[[136 143 143 153 150 140 139 131 110 137 107 124 111 137 133 134]
 [138 144 144 157 148 144 140 130 104 139 103 124 109 140 127 136]
 [137 143 143 154 150 141 139 130 109 137 106 124 111 137 132 134]
 [137 143 144 155 149 142 139 130 108 138 105 124 110 138 130 135]
 [136 146 143 155 146 150 138 133  99 144 100 123 104 145 126 141]
 [137 144 144 156 149 143 139 130 106 138 104 124 110 139 129 136]
 [137 145 144 157 146 148 139 131 100 142 101 123 106 143 126 139]
 [138 145 144 157 147 146 139 130 102 141 102 123 108 141 126 138]] >> 134

[[123 110 120 126 128 110 134 143]
 [141 130 116 147 128 129 141 119]
 [145 144 124 126 137 132 145 136]
 [137 132 119 149 125 134 133 113]
 [146 143 121 135 134 133 145 128]
 [127 146 144 112 130 140 120 130]
 [144 151 125 133 133 138 139 123]
 [131 125 119 151 123 132 128 111]
 [140 155 131 122 134 139 135 131]
 [143 137 118 144 129 133 141 119]
 [136 119 112 147 127 121 140 122]] >> 143

[[126 130 142 143 127 112 111 127 141 142]
 [135 113 121 136 146 141 122 107 116 138]
 [134 122 108 116 135 146 141 124 110 117]
 [125 121 140 143 134 119 108 119 139 145]
 [134 141 147 134 112 113 127 139 146 131]
 [127 110 123 142 146 133 114 108 121 139]
 [131 139 126 113 116 132 145 143 120 111]
 [129 127 113 112 129 141 140 130 116 114]
 [123 144 145 130 112 111 130 144 143 134]
 [124 140 128 112 116 127 144 144 127 115]
 [108 118 133 144 138 122 110 115 134 146]] >> 142

[[123 133 135 137 112 142 123 135 130 139 114 121]
 [133 126 125 123 141 120 133 125 128 121 140 135]
 [125 130 128 130 131 132 129 132 131 131 129 126]
 [124 132 134 137 113 141 124 134 130 139 115 122]
 [106 138 126 135 151 155 135 148 142 148 131 106]
 [128 128 128 128 128 128 128 128 128 128 128 128]] >> 121

[[136 146 132 109 119 137 144 123 112 121 149 148 126 108 126 154]
 [137 126 120 126 137 131 125 117 123 134 138 130 118 121 133 137]
 [119 136 141 140 125 114 113 126 134 141 134 124 118 115 126 137]
 [129 120 127 136 125 118 130 138 127 118 129 136 120 120 134 133]
 [135 123 113 112 121 136 139 141 134 131 120 110 114 124 135 144]
 [114 128 139 132 113 122 143 133 115 125 141 133 113 127 141 129]
 [143 148 136 117 105 121 127 144 141 139 115 104 120 128 145 152]
 [135 126 127 119 111 118 108 108 110 115 114 128 130 135 142 142]
 [111 131 141 130 112 125 146 129 112 130 144 129 113 133 142 124]
 [122 112 118 135 147 132 124 112 119 126 145 147 125 116 111 120]] >> 154
---
[[136 130 144 128 144]
 [151 124 131 148 131]
 [116 133 116 116 129]]
131

[[106 125 131 127 119 117 140]
 [150 129 126 128 140 140 115]
 [137 145 120 134 116 123 132]]
128

[130 102 141 145 100]
141

[[127 128 126 130 130 125 129]
 [130 135 124 125 135 123 125]
 [119 131 113 143 148 100 129]]
125

[[131 125 121 134 134]
 [120 136 149 130 123]
 [135 128 125 139 107]]
149

[[140 123 158 124 155 118 132]
 [103 152 130 114 129 117 124]
 [127 128 127 129 129 128 129]]
114

[124 151 143 128 128]
143

[114 133 143 129 122 104 134]
129
---
Q:
[[124 135 125 139 130]
 [113 133 119 120 128]
 [139 113 122 101 115]]
A: 115

Q:
[[104 145 109 126]
 [142 116 135 130]
 [126 131 125 129]]
A: 129

Q:
[[128 128 128 127 127]
 [106 130 113 130 138]
 [104 129 110 130 138]]
A: 138

Q:
[[129 128 128 108]
 [130 125 129 132]
 [121 118 118 105]]
A: 105

Q:
[[143 119 131 116 106]
 [138 126 127 124 114]
 [121 143 117 141 140]]
A: 140

Q:
[[117 145 150 103 139 107 128]
 [125 124 110 144 113 134 125]
 [119 129 107 144 109 127 122]]
A: 122

Q:
[[122 134 121 124 122 150 115]
 [115 152 124 139 138 116 116]
 [125 129 117 158 117 120 132]]
A: 132

Q:
[[124 101 133 142]
 [144 122 107 122]
 [121 109 129 156]]
A: 156

Q:
[[110 121 133 126]
 [106 127 129 131]
 [117 125 113 135]]
A: 135

Q:
[[118 150 123 139 120]
 [114 146 131 137 119]
 [115 148 129 136 121]]
A: 121
---
[109 101 141 155 122] -> 155
[100 121 125 147 139 132] -> 139
[150 143 130 139 114 117 138] -> 117
[118 117 100 109 154 131 101] -> 131
[139 131 120 157] -> 120
[114 129 130 104] -> 130
[101 110 147 152 109 157 131] -> 157
[142 138 150 110 101 107] -> 101
---
Input:
[[112 118 147 138 149]
 [129 127 128 128 128]
 [133 152 111 150 135]]
Output: 150

Input:
[[131 117 109 133 138 137]
 [103 132 145 127 125 101]
 [105 131 151 104  99 108]]
Output: 99

Input:
[[147 125 158 140 148 134 145]
 [135 102 137 143 137 147 137]
 [144 142 134 141 141 144 141]]
Output: 144

Input:
[[137 133 157 126 108 131]
 [148 112 120 124 127 149]
 [111 139 123 141 133 115]]
Output: 133

Input:
[[101 126 115 125 117]
 [140 139 127 128 125]
 [144 131 138 139  99]]
Output: 139

Input:
[[119 107 137 120]
 [143 135 119 134]
 [118 106 138 119]]
Output: 138

Input:
[[155 109 104 148  99]
 [154 110 105 147 100]
 [153 110 110 145 103]]
Output: 145

Input:
[[134 132 132 124]
 [149 150 139 132]
 [119 120 119 132]]
Output: 119
---
[130 113 132 155 131 134 127] ==> 130
[125 154 130 128] ==> 125
[106 138 132 108 124 125 149] ==> 106
[134 115 153 148] ==> 134
[151 123 117 118 155 131] ==> 151
[121 116 146 134 103] ==> 121
[100 147 134 115 121] ==> 100
[112 136 105 128 152 153 130] ==> 112
[116 150 153 142] ==> 116
[146 154 113 141] ==> 146
---
[138, 124, 102, 148] result: 138, 148
[152, 122, 141, 129, 146] result: 152, 146
[121, 110, 127, 105, 130] result: 121, 130
[[135, 150, 147, 112], [135, 108, 101, 137]] result: 135, 137
[[121, 147, 150, 149], [153, 135, 114, 121], [134, 137, 147, 117]] result: 121, 117
[[115, 125, 128, 128, 116], [130, 148, 155, 103, 139]] result: 115, 139
[132, 103, 117, 109] result: 132, 109
[123, 141, 139, 158, 141, 121, 133] result: 123, 133
